Each row has a name. Each piece below is followed by the name of the row it came from, unless a question asks for something else. Each question is about the rows just above it. Places in a row count from 0.

Columns, left to right: L C T H F N
D: [147 125 110 111 128 161]
A: [162 158 130 123 182 181]
M: [183 123 181 162 158 130]
Put [123 182 181 162 158 130] back in order: which row is it? : A
Which row holds these entries in another order? [130 158 162 181 123 183] : M
Put [123 130 158 162 181 183] back in order: which row is it? : M
[128 161] begins in row and place : D, 4

Columns, left to right: R S P B V Q E X W
Y: [144 120 182 105 113 160 145 120 111]
G: [154 180  91  81 117 130 154 162 195]
Z: [122 124  47 157 144  96 120 121 128]
Row and place where [145 120 111] starts: : Y, 6
Which column holds this, read top down? [154 122] : R

Columns, left to right: fenes Levar mobim zak kemes dezog
sufen: [114 131 120 126 106 140]
Pimes: [109 118  95 158  90 133]
sodug: [ 98 110  86 180  67 128]
luze: [108 117 105 145  95 131]
digo: [113 119 108 138 107 133]
monib: [130 114 140 126 106 120]
ginaz: [136 126 136 127 125 124]
[120 130 114 140 126 106] is which row reordered? : monib
Which column holds this, read top down? [126 158 180 145] : zak
Which column holds [106  90  67  95] top down? : kemes
Which column holds [108 140] top down? : mobim
[130 114 140 126 106 120] is in which row? : monib

Columns, left to right: Sul Zimi votog Nebo vin rer nimil
beg: [207  73 192 110 130  80  78]
vamiz: [124 127 136 137 111 128 119]
garut: [110 192  73  77 130  80 207]
Koz: [150  80 130  70 102 162 138]
Nafu: [135 104 120  93 128 136 134]
Row and place where [192 110 130  80  78] starts: : beg, 2
[ 80 162 136] is in which column, read top down? : rer
Put [ 73  78  80 110 130 192 207] back in order: which row is it? : beg

Columns, left to right: lodu Dozev tal nolol
nopun: [134 155 144 132]
kef: [126 139 170  95]
Birem: [148 207 175  89]
tof: [133 130 150 146]
mubo: [144 154 134 132]
rida: [130 132 149 104]
sev: [147  96 200  87]
rofom: [104 132 130 150]
madog: [155 133 144 132]
Kana: [132 135 106 155]
tebun: [ 94 136  93 175]
Put [104 132 150 130] back in order: which row is it? : rofom
[155 144 132 134] is which row reordered? : nopun
Where does [132 130 150] start? Give its row and place. : rofom, 1
[106 155] begins in row and place : Kana, 2
Which row holds these entries in another order? [132 134 144 155] : nopun

Columns, left to right: Nireb Rifad tid zoga nena vovos
fedi: [110 116 124 139 130 108]
vazum: [131 111  77 136 121 118]
Tuku: [130  93 132 131 128 133]
Kalu: [147 113 136 123 120 163]
tapen: [109 108 139 124 116 130]
mabur: [131 187 137 123 122 132]
kob: [133 110 144 120 120 162]
[111  93 113 108 187 110] is in which column, read top down? : Rifad
Which column holds [130 121] top down? : nena
Which row holds these entries in another order? [108 109 116 124 130 139] : tapen
[109 108] begins in row and place : tapen, 0
Which column holds [147 109 131 133] top down? : Nireb
Which column holds this, read top down? [110 131] : Nireb
Row and place where [124 139] starts: : fedi, 2

Columns, left to right: med gezu nak Bafi fomor mel sen bifo Giv
foz: [124 112 103 123 121 119 138 126 121]
Geta: [118 124 115 135 160 134  65 126 130]
sagep: [133 160 126 130 124 114 136 135 126]
Terag: [133 160 126 130 124 135  65 115 118]
Put [119 138 103 121 123 126 124 112 121] back in order: which row is it? : foz
Which row holds these entries in another order? [103 112 119 121 121 123 124 126 138] : foz
Where does [115 135 160] start? Give its row and place. : Geta, 2
[118 115  65 135 124 130 126 160 133] is which row reordered? : Terag

Columns, left to right: kal sufu likid velo
mes: [115 150 152 131]
pafal: [116 156 143 129]
tav: [155  86  81 123]
Zop: [130 143 193 146]
kefu: [115 150 152 145]
Nadi: [116 178 131 164]
dumod: [117 156 129 143]
Where does [150 152 145] start? Give its row and place. : kefu, 1
Which row holds these entries in another order? [156 143 117 129] : dumod
find: [115 150 152 131] : mes
[145 164 143] is in which column, read top down? : velo
find: [115 150 152 145] : kefu
[143  81 193 152 131 129] is in which column, read top down? : likid

Columns, left to right: lenik nuvef nefi kotal kup Rumer mifo vali Gevaf
leri: [ 83 154 134 171 135 149 140 159 167]
Vivol: [140 118  99  80 160 159 118 104  81]
Zus: [182  77 133 103 169 168 103  55 115]
regos: [ 96 154 134 171 135 149 140 159 167]
dopok: [ 96 152 106 108 135 140 149 107 186]
[160 169 135 135] is in which column, read top down? : kup
[118  99  80 160 159] begins in row and place : Vivol, 1
Row and place where [140 149] starts: : dopok, 5
Which row holds [ 83 154 134 171 135 149 140 159 167]? : leri
[169 135] is in which column, read top down? : kup
Which column holds [133 134] top down? : nefi

Columns, left to right: lugan dafu Gol Fanel vugir sebu favip Bani Bir
Zusiz: [136 146 198 177 176 167 180 110 116]
par: [124 117 119 168 131 139 160  90 114]
ravuf: [148 104 104 106 154 190 102  97 154]
gute: [143 105  97 114 172 168 114  81 161]
ges: [178 142 146  87 107  99 122  84 103]
luz: [107 109  47 149  91  67 162 121  82]
Zun: [ 90 147 137 100 153 141 101 163 172]
morum: [ 90 147 137 100 153 117 114 159 134]
Mifu: [106 136 141 146 156 112 134 119 136]
firig: [102 190 104 106 154 104 148 130 124]
Dited: [135 119  97  83 120 176 120 106 149]
tus: [132 139 160  90 101 125 107 161 128]
Where does [131 139 160  90] start? Give its row and place. : par, 4
Which column holds [154 161 103] top down? : Bir
[148 104 104 106 154 190 102] begins in row and place : ravuf, 0
Row and place where [154 104 148 130] starts: : firig, 4
Which column holds this, read top down? [198 119 104  97 146  47] : Gol
Which column holds this, read top down? [148 143 178 107  90  90 106 102 135] : lugan

